A small network was shown many inputs. Here are its activations along a few directions, one row for each input.
Each table varies a few parts of the input and shows all the possible inputs, shuffled.
Descriptions start from the smaller parts, as in this example, which fits no table here: one of 6 places along a line, together with either a single point or one of 9 places around a ring or (one of 2 separate values, together with one of 5 places around a ring).
Shared parts are said once, and a part with two or three values counts as separate values.
(in the rows, 128 means zero)

Other details of the inputs shift rows strongly along three fixed directions, in all tables alike. That doesn't count.

A family of inputs:
row 1: [158 202  90 101 101 177 116  78 107 123 117]
row 2: [ 85  59 182 106 146  89  89 215 184 134 148]
row 3: [117 111 100 153 151 182 159 224 120 178 153]
row 4: [116 171 126  57  86 182 114  90 197 119  97]
row 5: [171 185  92 139 111 167 136  69  67 144 129]
row 6: [114 110 171 131 145  62 112  98 145  84 104]
row 7: [117 154 144 126  91 182 143 122 180 126 106]
row 8: [112  86 178  97 153  82  77 141 196  96 119]
row 9: [134 147 126 125 123 178 113 146 169 122 127]
row 10: [131  97 164 160 143  90  98 174 102 128 160]
row 11: [146 135 120 117 155  74  95 114  84 111 126]
row 12: [146 184  91 155 111 203 168  88 118 145 105]
row 13: [167 179  84 180 133 181 154 126  35 162 146]
row 14: [ 95  75 217 113 128  94  67 157 194 113 142]
row 15: [145 201  80 115  75 163 180  77  98 121 106]
row 16: [ 94 108 166 157 109 193 133 223 176 154 154]
row 17: [142 121 113 174 178  86 144 160  81 100 136]
row 18: [134 138 136  67 114  95  90  88 147 108 114]
row 19: [170 182  68 181 128 160 173  99  37 154 128]
row 20: [123 147 130 118  77 162 148 130 160 136 124]
row 21: [105  82 186 139 149  90  99 112 181 118 117]
row 22: [ 78  85 149  98  84 147 166 165 201 155 135]
row 23: [ 92 109 185  92  76 145 121 141 214 131 122]
row 24: [156 158  87 119 149 121 124  93  69 138 123]
row 25: [143 126 147 168 150 101 105 154  75 124 150]
row 26: [109 141 163 102 111 102 119  65 168  87  90]
row 27: [172 124 108 167 158  72 108  94  49 128 150]
row 28: [171 195  55 154 139 205 146 104  73 150 127]
row 29: [ 84  91 141 104 119 181 139 218 186 179 150]
row 30: [101 106 138 169 121 184 167 207 144 177 150]
row 31: [107  89 149 176 169  86 141 149 111 127 131]
row 32: [125 132 108 124 124 120 154 164  97 128 143]
row 33: [136 125 117 147 158 144 108 139 120 141 139]
row 34: [162 144 103 170 176  91  95 134  51 115 144]
row 35: [134 162  88 147 110 163 188 116  77 152 126]
row 36: [145 158  89 134 128 188 138 141  92 163 145]
row 37: [132 112 127 136 118 107 134 109 134 139 131]
row 38: [127  88 175 160 164  87 108 110 162 110 119]
row 39: [111 102 128 159 112 163 168 197 136 174 156]
row 40: [107 107 120 111 109 150 140 222 150 159 158]
row 41: [105  72  78 137  80 166 193 191 119 121  70]
row 42: [156 185 104  88 100 152 102  68 122 114 117]
row 43: [ 65 104 181  97  82 161 150 177 219 134 122]
row 44: [113 109 166 113 144  67 109  63 141 102 104]
row 45: [130 124 161 141 151  64 117  79 134  74  98]
row 46: [139  89 113 133 168  72 113 159  90 142 153]
row 47: [153 143 120 205 167  85 127 122  61 109 124]
row 48: [ 89  97 152 109 124 119 141 198 148 131 145]
row 49: [137 133 134 140 135  64 130  99  82 100 119]
row 50: [120 135  99 141 143 153 165 145 109 142 132]
row 51: [145 159 160 112 117 123  83  53 150  90 103]
row 52: [ 93  79 142  73 107 114 139 153 189 140 144]
row 53: [125 142 131 176 117 184 164 174 149 135 127]
row 54: [142 182 111  56  71 178 105  67 176 118 114]
row 55: [125 147  79 109 103 177 181 146 116 157 141]
row 56: [140 104 126  99 142  47  91 119 122 107 135]
row 57: [111 126 128  92 125 161 118 128 176 145 119]
row 58: [145 138 146 156 148  70 101  84  99  97 112]
row 59: [102  89 111 106 110 161 153 215 163 182 161]
row 60: [160 184  93 158 120 187 141  94  70 151 130]
row 61: [143 143 127 166 134 184 137 129 127 142 134]
row 62: [120 170 131  94  92 182 157  42 189 112  81]
row 63: [138 139 114 186 139 192 152 173  97 165 149]
row 64: [155 157 111 110 145 123  86  56 112 118 118]
row 65: [108  91  89  68  56 179 169  76 171 108  35]
row 66: [108 112 167 132 122 168 112 141 174 147 137]
row 67: [130 141 132  80 135 107 117  43 152  98  96]
row 68: [129 129 132 121  95 177 133 137 142 160 149]
row 69: [113 125 107 155 142 136 165 208  90 140 153]
row 70: [116 121 102 159 141 178 156 247 119 164 154]
row 71: [115  91 131 163 137  64 153 178  97 123 146]
row 72: [104  80 152 116 160  79 119 147 138 124 138]
row 73: [135 115 162 130 149  69  95  63 122 110 111]
row 74: [160 164  99 151 150 141 111 125  91 118 131]
row 75: [126 126 144 111 155  60 103  87 125  80 110]
row 76: [100 114 192 110  95 182 108 155 232 122 126]
row 77: [122 100 152 115 136  53 120  78 127 109 119]
row 78: [132 173 109 121 114 158 159  53 130 119  89]
row 79: [151 192  88 116  66 170 159  74 128 128 111]
row 80: [149 110 109 162 190 100 119 145  94 129 135]
row 81: [117 184 130  85  70 166 154  66 151 112  93]
row 82: [162 146 114 157 174  85  85 106  79 100 130]
row 83: [143 103 144  93 144  76  70  80 142 115 136]
row 84: [140 127 114 167 117 137 139 184  89 147 164]
row 85: [148 143 131  73 123 115  77  42 143 116 116]
row 86: [148 104 114 146 154  71  96 162  91 122 160]
row 87: [153 114  96 152 174  84 122 149  50 147 150]
row 88: [110  89 151 105 158  72 116 126 125 119 134]
row 89: [131 122  97 137 144 119 161 152  76 147 147]
row 90: [135 112 107 184 184  82 146 189  59 115 146]
row 91: [130 104 147 116 170  71 111  81 143  91 111]
row 92: [135 132 106  89 104 156 116 111 158 148 140]
row 93: [117 132 150 102 121  99 128  60 132 114 103]
row 94: [134 148 130  92 116 193 111  90 197 128 114]
row 95: [126 142 149 101  82 157 113 127 162 130 136]
row 96: [116  99 170 158 141  87 117 160 125 121 135]
row 97: [118  97 142 103 137  57 117 140 129 102 138]
row 98: [117  88 125 127 141  60 137 176 112 117 152]
Each input here is: one of 2 separate values, together with either a single point or (one of 6 places around a ring, together with one of 8 places along a line).
Q: Changing only the choice among 2 separate values turns row 20 into row 39. The same change can be made to row 49. Which row results?
A: row 35
Q: Changing only the choice among 2 separate values turns row 68 into row 95. The same change can be made to row 33. Which row results?
A: row 82
Q: Changing only the choice among 2 separate values turns row 5 into row 10. The same change can be made to row 65. Which row results?
A: row 41
Q: Which other rows does row 28 become when the place on the line of 8 takes its other values? List them by row number.
A: row 33, row 36, row 64, row 83, row 85, row 92, row 94
Q: Which other rows does row 26 become when the choice among 2 separate values takes its other values? List them by row number.
A: row 31

A family of inputs:
row 99: [157 159  93 121 140 112 125  37  84 115 100]
row 100: [136 135 136 110 123 103 114  54 140  95 100]
row 101: [127 138  96 106 111 162 145 128 137 130 123]
row 102: [126 135 113 110 109 142 138 152 136 132 133]
row 103: [119 130 146 115 130 111 126 126 123 123 140]
row 104: [130 113 112 118 150  98 110 113 115 117 113]
row 105: [147 137 138 162 172 117 104 119 115 125 139]
row 106: [159 178 107 132 125  99 124  54  91  90  96]
row 107: [134 115 110 130 139 103 125 142 108 119 135]
row 108: [165 191 105 117 137 157 110  47 118 128 122]
row 109: [128  87 153 163 157  61 116 161 117 106 134]
row 110: [157 171 107 111 105 159  98  95 114 123 123]
row 111: [ 98  88 172 106 141  82 103 169 156 124 147]
row 112: [118 157 102 132  83 210 177 157 154 143 121]
row 113: [134 102 150 191 195  99 102 183 111 127 155]
row 114: [104 114 125  95 108 164 137 142 172 151 119]
row 115: [152 164 106 122 121 113 134  78  92 120 120]
row 116: [109 111 124 132 111 151 154 209 138 162 155]
row 117: [123 153 109 113  92 179 157 101 149 141 117]
row 118: [137 155  95  90 110 171 137  93 135 128 100]
row 119: [128 110 118 112 136 117 121 128 131 118 125]
row 120: [132 145 106 107  99 153 146 129 135 141 129]
row 121: [137 121 113 164 174 146 120 196 112 151 166]
row 122: [102  81 174 109 119  99 114 130 187 123 132]
row 123: [147 182 103 143 125 201 140 109 128 154 138]
row 124: [ 97  65 173 125 139  91 114 151 168 129 134]
row 125: [135 104 110 148 155 108 136 158  92 138 141]
row 126: [118 128 133 128 121 127 141 152 122 141 144]
row 127: [130 152 101 128  93 180 170 148 125 156 137]
row 128: [127  91 150 102 137  59  91 121 147 100 127]
row 129: [169 157 114 135 137 109  85  83  77 120 131]
row 130: [110 114 137 128 116 152 143 149 161 126 116]
row 131: [163 162  92 169 134 113 148 104  59 118 122]
row 132: [126 135 111 115 110 165 151 116 135 142 124]
row 133: [120 124 157 112 117  97 115 105 155 108 114]
row 134: [100  89 181  87 122 127 108 112 209 106  96]
row 135: [114  95 153  82 126  85  93  87 175 108 115]
row 136: [ 99 143 152 109  99 163 142 152 170 123 122]
row 137: [131 125 139 159 161  70 120 129  77 117 144]
row 138: [139 137  87 157 136 178 173 157  80 162 135]
row 139: [107 125 141 111  92 167 148 140 182 134 122]
row 140: [120 102 154  80 121  85  95  89 173 106 119]
row 141: [123 104 155 126 125  84 117 120 146 121 130]
row 142: [119 112 111 169 147 134 153 165  96 157 134]
row 143: [153 155  91 160 137 126 146  98  82 110 109]
row 144: [111 121 121 138 113 190 169 171 141 167 131]
row 145: [146 117 122 168 188 113 108 169  94 147 166]
row 146: [ 90 105 173 106 107 123 125 152 183 136 136]
row 147: [140 148 111 121 131 101 124 108  92 121 131]
row 148: [144 118 165 144 142  83  71 100 119 105 129]
row 149: [153 161 101 118 139  89 116  89  81 104 119]
row 150: [115 130 133 134 108 144 153 158 138 148 138]
row 151: [123 139 144  64  88 130 112  48 187 111 103]
row 152: [132 136 131 166 116 177 127 182 121 143 143]
row 153: [134  89 129 141 173  85 118 146  95 131 132]
row 154: [103  99 142 141 127 164 153 182 148 150 128]
row 155: [132 181 102 133  95 181 166 121 113 134 122]
row 156: [153 147 102 152 158  96 124  69  78  99  94]
row 157: [101  99 158 152 136 111 135 197 139 126 142]
row 158: [125 149 106 108  96 175 153 104 141 142 122]
row 159: [112  97 151 128 129 123 129 137 157 123 123]
row 160: [114 125 163 123 137  94 115 121 129 105 128]
row 161: [117 140 157  87  76 190 104 119 188 145 133]
row 162: [127  92 122 188 174  98 142 172  78 135 136]
row 163: [118 129 143  89 129 102 105 119 143 107 126]
row 164: [152 131 114 205 144 149 135 194  57 162 168]
Q: What do these inputs look like to the network?
A: one of 6 places along a line, together with either one of 2 separate values or one of 9 places along a line
Q: Changing only the place on the line of 6 turns row 102 into row 133. The same change can be made to row 118. Which row results?
A: row 154
Q: Changing only the place on the line of 6 turns row 159 into row 125. The same change can be made to row 139. Which row results?
A: row 140
Q: Which other rows does row 126 become when the place on the line of 9 takes its other values? List them by row number.
A: row 99, row 103, row 115, row 127, row 132, row 138, row 151, row 158
Q: Which other rows does row 129 become when the choice among 2 separate values takes its other values? List them by row number.
A: row 145
Q: Which other rows does row 123 become when the choice among 2 separate values takes its other values? List them by row number.
A: row 164
Q: Which other rows does row 111 become when the place on the line of 6 takes its other values? List them by row number.
A: row 103, row 136, row 137, row 160, row 163

A family of inputs:
row 165: [149 150 118 141 150 118 123  69 107 106 110]
row 166: [159 153 120 114 134 114  95  63 105 115 123]
row 167: [131 153 114 110 111 177 126 120 145 151 127]
row 168: [118 145 139  72  97 107 124  66 156 102 101]
row 169: [ 99 105 127 122  98 150 165 185 154 151 142]
row 170: [107 121 157 109 110 154 120 112 187 132 109]
row 171: [157 164 116 114 124 115 102  70 112 118 128]
row 172: [125 152 119 136 108 180 147 145 143 129 116]
row 173: [142 147  80 143 114 157 175 136  74 144 128]
row 174: [115  86 112 167 152 107 158 202  91 155 144]
row 175: [102 104 118 128 111 151 160 199 146 140 132]
row 176: [118 143 174  88 106 114 100  63 181  96 104]
row 177: [173 192  71 169 148 138 140 118  28 135 146]
row 178: [101  88 176  92 124 120  84 165 203 122 137]
row 179: [127 145  88 115 112 171 174 129 124 141 118]
row 180: [138  73 157 153 204  35  74 142 106 113 151]
row 181: [135  85 165 177 178  39  97 137  97 106 143]
row 182: [108  97 153 153 123 158 142 184 147 147 145]
Q: What do these inputs look like to the network?
A: one of 3 separate values, together with either a single point or one of 5 places along a line
Q: Changing only the choice among 3 separate values turns row 172 into row 178. The same change can be made to row 170. Which row results?
A: row 167
Q: Which other rows does row 166 become when the place on the line of 5 takes its other values? List them by row number.
A: row 167, row 171, row 177, row 180
Q: Which other rows does row 168 become when the choice among 3 separate values takes its other values? List them by row number.
A: row 176, row 177
Q: List by row number the other rows that have the choice among 3 separate values in common with row 179.
A: row 168, row 169, row 173, row 174, row 175

A family of inputs:
row 183: [117 100 122 119 143  56 121 156  61 136 139]
row 184: [118 148 151  86  96 152  90  69 193  97  94]
row 185: [158 153  69 147 129 187 137 153 100 153 140]
row 186: [ 96 105 101 115 128 140 148 225 103 152 133]
row 187: [118 160 152  89 121 140 109  80 172 113 121]
row 188: [102  95 164 100 136  62 116  99 192 105 114]
row 189: [137 109 105 141 144  93 140 123  96  96 109]
row 190: [117 138 115 120 112 133 162 121 164 140 113]
row 191: [ 92 148 176 116 107 161 135 144 193 126 127]
row 192: [151 122 144 156 142  81 102 158  90 125 164]
row 193: [113 130 118  99  99 211 121 141 180 145 125]
row 194: [107  94 144 112 145  85 150 122 133 101 125]
row 195: [153 134 129 123 164  97 104 121 122 128 154]
row 196: [136 131 124 101  98  99 140  58 122 102 104]
row 197: [104 134 142  88 113 206 141  99 197 160 110]
row 198: [167 180  83 157 130 164 134 159  81 125 143]
row 199: [137 108 115 143 135 165 123 222 136 155 160]
row 200: [102 111 157 119 115 165 111 184 180 129 134]
row 201: [125 112 120 134 132 191 132 147 143 154 112]
row 202: [122  91 167 110 131 116  94  78 154 137 114]
row 203: [167 170  84 140 107 173 142 136  87 159 156]
row 204: [ 96 105 166 137 101 154 125 170 166 148 150]
row 205: [ 96 160  90  83 106 172 175 164 120 162 128]
row 206: [156 156  84 139 105 181 143 128  99 166 152]
row 207: [121 136 169  96 133 110 101 132 180 115 147]
row 208: [144 166 108 154 109 167 143 133  84 145 145]
row 209: [133 128 154 170 155  89  98 144 105  93 119]
row 210: [120  74 132 137 149  84 140 161 110  92 121]
row 211: [170 189 113 138 115 143 131  29  70 123  93]
row 212: [139  97 137 146 153  87  94 113  92 132 151]
row 213: [ 91  60 179 105 154  50 123 135 180 100 128]
row 214: [126  92 153 173 166 119 117 182 111 131 121]
row 215: [124 107 168 195 147  82 120 180  82 125 155]
row 216: [111 137 136 162 142 186 169 184 127 166 137]
row 217: [152 152 102 107  97 114 157  47  82  97 102]
row 218: [147 137 113 126 163 113 113 104 121 133 148]
row 219: [155 151  86 133 119 111 132  79 113 107  86]
row 220: [147 152 100 104 108 106 120  47 140  88  78]
row 221: [161 148  88 158 121  89 147  83  73 127 114]
row 222: [ 91 135 160 112 114 165 129 135 195 135 134]
row 223: [125 123 135 115 160 111 100  88 136 123 139]
row 224: [131  95 122 171 134  66 141 142  92 129 137]
Q: Changing only one part turns row 222 into row 184. The same change can be made to row 190. Which row results?
A: row 219
Q: What do these inputs look like to the network?
A: one of 3 separate values, together with either a single point or one of 4 places along a line or one of 9 places around a ring
Q: Which other rows does row 224 become when the choice among 3 separate values takes its other values? List them by row number.
A: row 188, row 220
Q: Which other rows does row 192 become when the place on the ring of 9 takes its other values? List them by row number.
A: row 202, row 203, row 204, row 206, row 208, row 211, row 212, row 215
